Q_19: [-21.0  55.6  -7.0 -24.0  87.8  45.6  -5.1  17.6 -73.6 -61.6  89.4  27.6
  47.7 -27.0  21.1 -46.5  -8.0 -55.4   1.5  16.7 -18.4  24.5  53.2  34.6
 -50.7   0.9 -32.3 -21.3 -50.7 -15.6 -22.0   0.0 -79.8 -16.6   3.7 -77.2
  35.7  19.5 -50.2 -22.4 -26.8  42.4  24.2  39.2 -87.2 -48.4 -32.6  60.7
  42.9 -55.8 -43.3 -51.3  39.9  27.1]
Q_848: [-21.0  55.6  -7.0  -8.1  87.8  45.6  -5.1  17.6 -73.6 -61.6  89.4  27.6
  77.0 -27.0  21.1 -46.5  -8.0 -55.4   1.5  16.7 -18.4  24.5  53.2  34.6
  -8.8 -79.8   0.0 -50.7 -15.6 -22.0  20.1 -48.2 -21.1  17.6 -35.7  71.0
  54.4   4.8  -0.6 -24.3  29.9  61.7 -18.7   3.6  -2.8  24.5 -22.6   0.7
 -33.5  -3.7 -71.6 -61.9   0.3 -56.5]
Q_675: [-21.0  55.6  -7.0  -8.1  87.8  45.6  -5.1  17.6 -73.6 -61.6  89.4  27.6
  77.0 -27.0  21.1 -46.5  -8.0 -55.4   1.5  16.7 -18.4  24.5  53.2  34.6
  -8.8 -79.8   0.0 -50.7 -15.6 -22.0   0.9 -32.3 -21.3 -16.6   3.7 -77.2
  35.7  19.5 -50.2 -22.4 -26.8  42.4  24.2  39.2 -87.2 -48.4 -32.6  60.7
  42.9 -55.8 -43.3 -51.3  39.9  27.1]
q: [-21.0  55.6  -7.0  -8.1  87.8  45.6  -5.1  17.6 -73.6 -61.6  89.4  27.6
  77.0 -27.0  21.1 -46.5  -8.0 -55.4   1.5  16.7 -18.4  24.5  53.2  34.6
  -8.8 -79.8   0.0 -50.7 -15.6 -22.0  20.1 -48.2 -21.1  17.6 -35.7  71.0
  54.4   4.8  -0.6 -24.3  29.9  61.7 -18.7   3.6  -2.8  24.5 -22.6   0.7
 -33.5  -3.7 -71.6 -61.9   0.3 -56.5] : Q_848
q: [-21.0  55.6  -7.0 -24.0  87.8  45.6  -5.1  17.6 -73.6 -61.6  89.4  27.6
  47.7 -27.0  21.1 -46.5  -8.0 -55.4   1.5  16.7 -18.4  24.5  53.2  34.6
 -50.7   0.9 -32.3 -21.3 -50.7 -15.6 -22.0   0.0 -79.8 -16.6   3.7 -77.2
  35.7  19.5 -50.2 -22.4 -26.8  42.4  24.2  39.2 -87.2 -48.4 -32.6  60.7
  42.9 -55.8 -43.3 -51.3  39.9  27.1] : Q_19
q: [-79.8   0.0 -50.7 -15.6 -22.0   0.9 -32.3 -21.3] : Q_675
q: [-15.6 -22.0   0.0 -79.8 -16.6   3.7 -77.2  35.7  19.5 -50.2 -22.4] : Q_19
q: [ 47.7 -27.0  21.1 -46.5  -8.0 -55.4   1.5  16.7] : Q_19
q: [-21.0  55.6  -7.0  -8.1  87.8  45.6  -5.1  17.6 -73.6 -61.6  89.4  27.6
  77.0 -27.0  21.1 -46.5  -8.0 -55.4   1.5  16.7 -18.4  24.5  53.2  34.6
  -8.8 -79.8   0.0 -50.7 -15.6 -22.0   0.9 -32.3 -21.3 -16.6   3.7 -77.2
  35.7  19.5 -50.2 -22.4 -26.8  42.4  24.2  39.2 -87.2 -48.4 -32.6  60.7
  42.9 -55.8 -43.3 -51.3  39.9  27.1] : Q_675

Q_161: [  5.9  10.2   1.7  -1.9  13.5   5.3   2.8  10.7  17.8   9.6   1.6  -0.3
   6.4  11.3   5.7  -5.0  10.4 -11.9  -0.6  -4.2  10.1   2.3  -3.9  16.6
   3.4  -6.5  -5.0   0.0  -3.7  -9.7  -5.5   9.8 -10.5 -22.6  -1.9  -3.5
   6.7   5.8  -1.8   6.3  18.8   6.5  10.5]
Q_446: [  8.1  13.6   5.6  17.6 -11.8 -16.1   6.3  12.9  20.0  -7.4  -9.0 -23.2
  -3.4  17.1   0.1   4.0  14.3 -30.3 -42.7   6.1  26.4  14.6  -8.4  26.0
  15.7  16.6   5.9  37.8  -3.4 -28.2   8.4   5.3 -29.9 -12.7  -8.3  14.8
 -15.3  14.4  -2.6   8.3   1.1  11.2  -7.0]
Q_712: [ 62.5  -2.3 -45.3 -13.7  55.4  27.7  -7.0   5.0   8.2  28.1   3.0  34.9
  22.2 -12.8  15.3 -17.2   6.2  -2.4  16.0  34.4   9.9 -71.0 -43.3  -0.5
 -17.4 -43.2 -22.8 -45.8  -3.9  22.1 -28.7  18.4  14.6 -35.9  18.1 -36.3
  14.4  10.0   3.1   4.2  46.9  15.5  36.4]
Q_249: [ 16.7  10.1  -2.2   0.8  11.7  -2.6   3.2   9.1   6.8   5.8 -12.9   1.2
   7.4  11.0   3.6   0.5  10.1 -14.2  -7.7   0.1   2.1  -0.1  -3.6  11.8
   3.1  -6.1  -3.3  12.5  -5.0 -12.0  -2.2   9.1 -13.5 -21.1   0.2  -4.0
   2.0   9.3  -2.3   3.9  17.1   7.1   8.8]
Q_397: [ 10.8  11.1   1.7   6.4   7.1  -3.2   3.1  10.7  13.4   1.5  -4.0  -8.4
   3.9  15.0  -0.6   0.8   6.8 -15.7 -12.8  -0.7  -0.8   4.9  -3.0  23.5
   3.5  -1.8  -2.3  13.0  -2.8 -13.5  -1.9   7.2 -13.0 -16.7  -1.5  -0.7
   2.0   9.9  -1.6   7.8  13.4  11.6   6.9]
Q_564: [  8.0   3.0  -7.2  -8.9  46.9  22.4  -3.6   4.8   4.2  22.8  -2.0  32.1
  19.6  -9.0  11.7 -14.0   5.7   7.6  35.8 -17.4 -19.5 -13.9 -14.8  10.2
 -10.3 -33.2 -18.0 -42.5  -4.4  17.1 -22.8  18.7  10.3 -33.3  11.7 -29.2
  12.7   9.2   3.6   5.5  43.4  21.0  31.7]
Q_705: [ 18.2  10.3  -0.7  -6.7  12.2  -0.3   1.5   8.9  11.5   2.1 -12.4   0.1
   6.1   7.8   5.6  -4.3  15.2 -11.6  -9.6  -5.5   5.1   2.6  -9.1  19.6
   1.3  -2.1  -1.6   7.8  -4.7 -11.3  -4.1   8.7 -10.4 -23.4   5.8  -1.9
   0.7  11.6  -2.1   6.9  19.9   6.7  10.6]
Q_863: [ 19.5  20.8   4.5  19.7 -32.0 -27.7  10.5  13.2  21.7 -18.3 -21.9 -35.5
 -10.7  27.1  -7.8   8.4  14.5 -43.3 -71.0  16.0  34.4   9.9  -2.4  23.4
  24.1  29.5  17.5  62.5  -2.2 -45.3  19.2  -0.7 -36.4  -3.3 -10.5  27.8
 -11.7  12.8  -7.6   7.2 -12.1 -11.6 -16.5]
Q_194: [ 14.5  20.6   7.5  20.0 -37.8 -30.5  12.3  13.5  22.4 -17.2 -20.7 -39.9
 -12.0  40.8  -5.5  12.1  14.4 -45.8 -74.2  14.2  37.7  14.1  -0.9  33.9
  27.2  41.2  16.2  69.5  -3.5 -48.4  23.5  -1.1 -41.2  -0.3 -15.7  31.5
 -13.7   9.6 -10.2   7.5 -19.7  -0.8 -21.0]
q: [-43.3 -71.0  16.0  34.4   9.9  -2.4] : Q_863
q: [ 13.6   5.6  17.6 -11.8] : Q_446
q: [ 62.5  -2.2 -45.3] : Q_863

